Each row below holds a small network's activations on one input, seen along a few directions.
Each table varies a few parts of the input and shows all the possible inputs, shuffled.
A made-up example of a description, with smaller parts first: values(2) and (point or line(9) or (line(4) and ring(5))).
Shared parts are said once, and a part with two or three values counts as separate values.
(in the rows, 128 means zero)

Rows:
r1: [114 178 145 104  96 154  81  63  94 131 186 107  90  51]
r2: [ 55 109  92 163 110  96  92 135 163 182 112 121  93 149]
r3: [132 112 138 160 146 117 161 138  58  76 117 156 114  57]
r4: [166 140 129  84 144 126 103 123 206 201 117 112 165 158]
r5: [150 148 157 125 115 168 188 156  83  47  97 156 161 126]
r6: [ 45 115  83 165 111  82 102 112 155 171 106 116  81 168]
r7: [140 137 140 119 177 155 190 150  57  67 132 138 159 118]
r8: [125  99 163 168 116 115 155 147  90  40 136 137 120  78]
r9: [151 129 105  85 145 149  89 124 196 189 117 118 146 170]
r10: [215 144 136  74 135 107  85 123 178 193 138 110 146 184]
r11: [141 116 154 193 101 130 163 138  70  59 114 124 126  84]
r12: [144 105 140 175 117 126 179 126  51  77 119 127 114  78]
r13: [201 109 136 119 114  55  50 110 168 198 145 112 124 129]
r14: [ 59 151  85 119 133 128 133 126 168 162  94 119 109 222]
r15: [120 210 145  48 113 192 106  74 102 121 184 115 133 101]
r16: [146  99 107 141 129 113  65 113 188 198 120 108 103 118]
r17: [ 97 120  95 105 118 146 112 132 170 191 136 139 147 198]
r18: [137 126 166 115 139 154 182 163  95  30 135 142 157 131]
r19: [154 112 134 134 127  84  71 108 200 206 119 112 130 104]
r20: [ 63 137  87 110 127 135 119 149 171 172 109 127 133 203]
r21: [129 110 144 161 142 110 161 146  92  53 138 166 114  54]
r22: [ 90  99 107 160 104 113  83 116 169 198 130 137  99 144]
r23: [139 134 144 120 172 148 188 157  91  43 153 149 158 116]
r24: [158 133 141 126 141 168 213 145  55  68 118 125 149 131]
What is each input in this table made of?
Answer: values(2) and (point or ring(5) or line(6))
The inputs of r1 and r15 match in every part but the values(2) part. If r16 is changed in the same way as r1 into r15, which row does it become?
Answer: r9
Which other rows does r5 become when the values(2) part takes its other values? List them by row number.
Answer: r11

Rows:
r25: [156 147 176 136 103 155 159 117  44  25 153 138 118  42]
r26: [113  92 124 180 110  87 126 142 166 136 111 137 120 141]
r27: [ 90  91  99 167 131 110 124 128 144 156 134 139 106 123]
r28: [118 109 113 114 149  87 106 133 161 142 121 140 113 130]
r29: [166 148 114  96 148 153 113 112 148 186 150 114 131 174]
r30: [102 107 110 122 149 105 103 134 151 159 145 139 117 129]
r31: [ 85 125 114 177  78 122 108 112 108 137 105 119  80 137]
r32: [ 83 152 133 112 113 180 190 147  73  36 126 142 141 136]
r33: [117 132 136 123 162 158 212 159  78  43 107 149 160 142]
r34: [ 89 154 126 115 147 168 203 152  69  54 125 140 149 128]
r35: [104 141 133 106 106 136  75 100 167 153 143 121 130 127]
r36: [128 116 131 134 132  81  99 147 174 128 129 137 118 149]
r37: [ 82 139 127 119 108 112  86 115 151 135 140 135 106 128]
r38: [111 136 126 105 137 125  91 103 165 175 141 117 141 116]
r39: [176 139 120  83 137 122 118 115 143 179 118 118 151 166]
r40: [ 92 134 114 113 139 100 100 119 152 149 141 128 105 118]
r41: [175 132 138 104 121 123  99 139 175 165 125 120 154 172]
r42: [144 170 129  83  95 143  98  96 133 163 142 113 130 166]
r43: [190 150 139 107 128 129 113 126 170 167 130 113 143 190]
r44: [105  98 101 179 122 121 134 137 108 161 110 118  91 129]
r45: [124 117 113 110 143 142  97 137 172 175 139 142 137 129]
r46: [161 154 169 145 140 144 169 119  39  41 152 138 131  35]
r47: [101  92 102 157 130  94 125 131 148 140 104 134 118 120]
r48: [152 136 112  99 144 149  97 124 150 181 146 122 143 158]
r49: [102 133 121 127 161 173 206 163  68  51 135 150 152 142]
r50: [140 157 122  89 131 143  99 110 150 182 138 112 142 143]
r51: [ 93 121 110 168 110 115 137 123 108 161 103 109  89 115]
r52: [174 126 161 150 151 150 172 133  40  40 160 145 132  46]
r53: [128 122 156 129 137 155 212 176  93  34 113 141 161 158]
r54: [117  94 105 180 119  99 133 131 111 148  81 126 100 136]
r55: [ 69 117 112 151  85 118 105 114 146 130 127 124  97 116]
r56: [138 111 125 106 147 113  96 116 175 168 121 128 150 127]
r57: [ 75 117 103 155 120 106 120 117 140 148 125 121 109 108]
r58: [154 175 123  92 138 148 112  97 146 185 142 105 131 161]
r59: [192 123 175 146 151 137 177 132  51  35 131 141 142  41]
r60: [128  93 126 187  97  96 140 154 131 144  88 115 104 143]
r61: [132 163 129  91 100 153  84 106 151 159 140 118 130 155]
r62: [148 112 142 120 127 105  92 132 188 157 129 125 153 144]
r63: [203 114 196 153 128 132 179 149  66  24 138 134 144  56]
r64: [165 131 117  89 143 132 108 121 169 169 115 110 150 147]
The inputs of r34 and r32 match in every part but one. If r58 is changed in the same way as r34 into r32, which row does it become?
Answer: r42
The inputs of r46 and r52 match in every part but one. If r50 is changed in the same way as r46 into r52, which row does it become?
Answer: r48
What is each input in this table made of?
Answer: line(5) and (values(2) or line(6))
Which other rows does r32 become when the values(2) part takes its other values? List them by row number.
Answer: r25
Which other rows does r33 become when the values(2) part takes its other values? List them by row number.
Answer: r59
List by row number the other rows that have the line(5) part in common with r36.
Answer: r26, r41, r43, r53, r60, r62, r63

Rows:
r65: [132 148 120  96 145 141 137 126 133 144 128 124 149 160]
r66: [113 122 125 147 111  98  87 107 142 155 135 126  98  97]
r67: [146 131 128  97 145 137 122 135 155 139 135 132 152 148]
r68: [124 109 122 154 114  98 112 130 146 149 110 125 113 136]
r69: [ 93 116 101 144 134 117 132 134 132 145 114 128 115 153]
r70: [162 137 133 106 129 140 108 114 139 159 141 117 135 122]
r71: [163 143 170 126 143 164 197 142  44  18 138 141 149  74]
r72: [ 77 123 107 144 116 131 134 137 137 131 113 129 116 161]
r73: [ 98 110 114 145 132 107 121 138 154 142 113 135 127 135]
r74: [122 113 153 178 131 138 196 150  40  21 131 149 118  71]
r75: [115 114 117 153 114 111 106 115 139 162 118 123 111 110]
r76: [171 131 137 107 128 128 114 129 148 147 133 120 138 149]
r77: [120 149 124  94 127 157 136 132 137 129 132 126 145 170]
r78: [156 148 141  99 124 125  89 101 146 152 152 117 127 106]
What is each input in this table made of?
Answer: values(2) and (point or line(6))
The inputs of r74 and r71 match in every part but the values(2) part. If r72 is changed in the same way as r74 into r71, which row does it become?
Answer: r77
Which other rows does r73 become when the line(6) part takes its other values? List them by row number.
Answer: r66, r68, r69, r72, r75
Which other rows does r69 become when the values(2) part takes its other values? List them by row number.
Answer: r65

Rows:
r79: [146 151 140 111 114 152 119 108 108 140 150 116 123 108]
r80: [117 136 122  99 138 158 131 131 141 133 142 136 143 142]
r81: [133 149 132 116 124 133 120 101 107 135 134 117 123  98]
r82: [115 117 127 161 105 114 115 104 110 138 136 125 102 100]
r83: [140 102 127 164 126 100 119 126 138 134 132 123 122 119]
r84: [ 80 121 118 154 107 127 122 131 136 122 111 126 111 130]
r85: [107 104 111 158 130 111 139 142 139 132 121 124 124 153]
r86: [ 98 133 115 122 123 132 126 130 129 121 117 130 105 138]
r87: [ 97 121 112 130 137 124 122 139 137 130 133 145 126 142]
r88: [ 79 125 113 162 107 128 131 118 112 136 124 127 109 133]
r89: [131 152 143 113 121 124 112 116 132 123 133 118 124 102]
r90: [151 128 128 100 131 146 141 140 144 140 117 129 151 172]
r91: [183 127 148 107 126 131 122 134 143 144 128 125 148 139]
r92: [134 110 117 125 133 111 137 146 139 137 109 138 128 171]
r93: [162 115 166 152 140 136 191 145  54  21 137 150 140  77]
r94: [101 154 116 111 129 146 141 113 109 135 124 119 125 131]
r95: [100 137 120 109 143 129 131 130 139 128 138 138 142 140]
r96: [118 101 127 155 122 104 110 124 143 133 141 140 120 100]
r97: [122 139 119 118 147 125 142 133 136 128 129 121 145 158]
r98: [135 119 130 129 140 117 109 130 135 139 133 139 117 101]
r99: [115 152 120 104 119 167 139 114 109 136 139 120 126 141]
r100: [171 131 138 112 137 140 120 123 135 134 143 116 144 128]
r101: [128 134 136 132 114 110 107 121 128 123 139 129 103 111]
r102: [145 145 143 103 112 146 108 112 133 121 147 121 126 112]
r103: [169 110 135 130 132 105 118 140 138 146 109 131 125 131]
r104: [122 122 110 137 145 128 133 143 133 134 113 124 128 153]
r105: [139 136 122 108 141 153 141 135 137 134 133 118 146 161]
r106: [155  98 134 156 119  98 122 139 146 147 105 128 126 123]
r107: [116 120 135 156 105 111 110 121 135 127 124 123 103  96]
r108: [111 154 129 105 115 162 125 124 135 120 136 124 133 145]
r109: [157 133 133 120 147 120 122 122 135 133 128 115 142 118]
r110: [121  99 115 154 121 113 136 150 148 141  93 132 135 156]
r111: [132 134 128 133 121 125 115 114 103 142 130 122 100 101]
r112: [149 132 138 104 134 145 110 119 140 134 153 134 141 109]
r113: [128 118 150 147 143 147 211 159  54  20 126 152 143 111]
r114: [ 98 138 108 133 124 142 132 120 106 137 118 127 109 133]
r115: [170 130 143 115 136 111 124 133 143 142 113 124 147 128]
r116: [ 95 152 127 109 123 132 128 120 132 116 132 126 126 143]
r117: [153 115 128 138 140 107 115 127 131 134 135 126 121 128]
r118: [133 139 140 117 139 116 114 120 139 133 149 135 139 106]
r119: [136 134 123 114 138 127 139 140 145 137 102 128 156 161]
r120: [ 86 107 109 153 127 124 126 141 144 133 118 138 127 125]
What is each input in this table made of?
Answer: values(2) and (point or (line(4) and line(5)))
The inputs of r89 and r116 match in every part but the values(2) part. If r112 is changed in the same way as r89 into r116, which row does it become?
Answer: r80
A walk changes only the line(5) part. It starts at r114 and steps to r86. List the rest of the walk in order.
Answer: r87, r104, r92
A walk changes only the line(4) part. It starts at r107 and steps to r101. List the rest of the walk in order.
Answer: r89, r102
